These are the activations of a small neural network, seen along a few directions. Each row is one input.
Each table varies a few parts of the input and shows all the possible inputs, shuffled.
Descriptions start from the smaller parts, as in this example, which fits no table here: ring(8) and (point or line(11) or (values(3) and line(6))).
Shared parts are said once, and a part with two or three values counts as separate values.
(in the rows, 128 means zero)

Other details of the inputs vary at random and push rows far along two fixed directions, the same in every table; ignore that.

A family of inputs:
row 1: [164 153 132 110 148 169 107 105 122 111 153 153 103 142  86  98]
row 2: [144 164 150 113 136 179 113  97 131 119 160 137 111 129  83 130]
row 3: [161 153 127 108 148 167 111 105 113 115 149 155 111 146  92 106]
row 4: [ 98  92 115 126 131 102 132 136 141 124 115 106 121 146 156 131]
row 5: [106  99 114 135 125  98 136 145 144 129 118 113 124 147 156 128]
row 6: [152 141 117 109 141 172 103 115 124 114 154 149 101 138  81 111]
row 7: [ 91 109 129 145 122 107 162 134 162 135 119 104 133 130 154 135]
row 8: [104  99 110 132 126 100 138 142 138 134 117 115 127 152 163 131]
row 9: [ 92 111 124 140 125 115 160 124 158 143 119 110 134 136 159 138]
row 10: [103  99 117 127 136  98 131 133 137 131 122 112 132 138 164 124]
row 11: [ 87 111 122 145 130 112 154 130 160 135 116  97 128 131 147 137]
row 12: [182 188 172 172  59  97 137 169  61 165  83 158 213  32 139 179]
row 13: [146 169 144 121 141 180 112 103 132 124 164 133 108 132  78 128]
row 14: [ 96  81 110 131 130 108 145 135 133 129 116 119 121 141 158 128]
row 15: [111 108 114 130 131  97 134 143 134 135 123 113 133 141 164 128]
row 16: [ 91 109 136 151 124 112 159 132 155 136 128  98 121 139 156 140]
row 17: [100  85 111 137 124 105 148 145 143 127 119 116 113 143 156 126]
row 18: [156 148 128  94 142 166  94 106 118 121 156 152 114 145  84 115]
row 19: [199 174 162 159  80  94 118 169  40 145  70 176 209  31 131 154]
row 20: [ 89 103 128 137 128 114 156 117 157 139 116 107 138 133 154 137]
row 21: [156 150 120 105 143 163  95 114 127 117 155 140 106 146  82 113]
row 22: [187 185 179 170  59  99 129 162  55 162  83 161 220  22 131 178]
row 23: [157 156 124 101 151 161  93 114 129 116 162 136 107 141  88 107]
row 24: [100  87 106 135 125 109 147 140 136 132 120 121 117 148 161 129]
row 25: [158 150 134 103 151 172 103 103 114 106 145 147 107 135  87 107]
row 26: [109  97 114 143 143 108 142 132 134 122 109 106 118 140 152 119]
row 27: [104 105 118 124 136 103 127 135 138 121 124 106 125 136 155 123]
row 28: [164 162 130 100 142 153  96 117 125 117 162 147 114 138  88 109]
row 29: [ 87 109 129 139 124 112 154 125 158 130 112 102 133 126 154 140]
row 30: [146 140 124  99 139 172 103 111 122 109 153 151 101 136  85 111]
Each input here is: ring(5) and (values(2) or line(4)).
Changing only the ring(5) part turns row 2 into row 16. The same change can be made to row 30. Which row results? -> row 17
Change only the values(2) part in row 9. List by row number the other rows that result. -> row 12
Change only the ring(5) part in row 19. List by row number the other rows that result. -> row 1, row 3, row 25, row 26
List by row number the other rows that have the ring(5) part in common with row 19. -> row 10, row 14, row 18, row 20, row 22
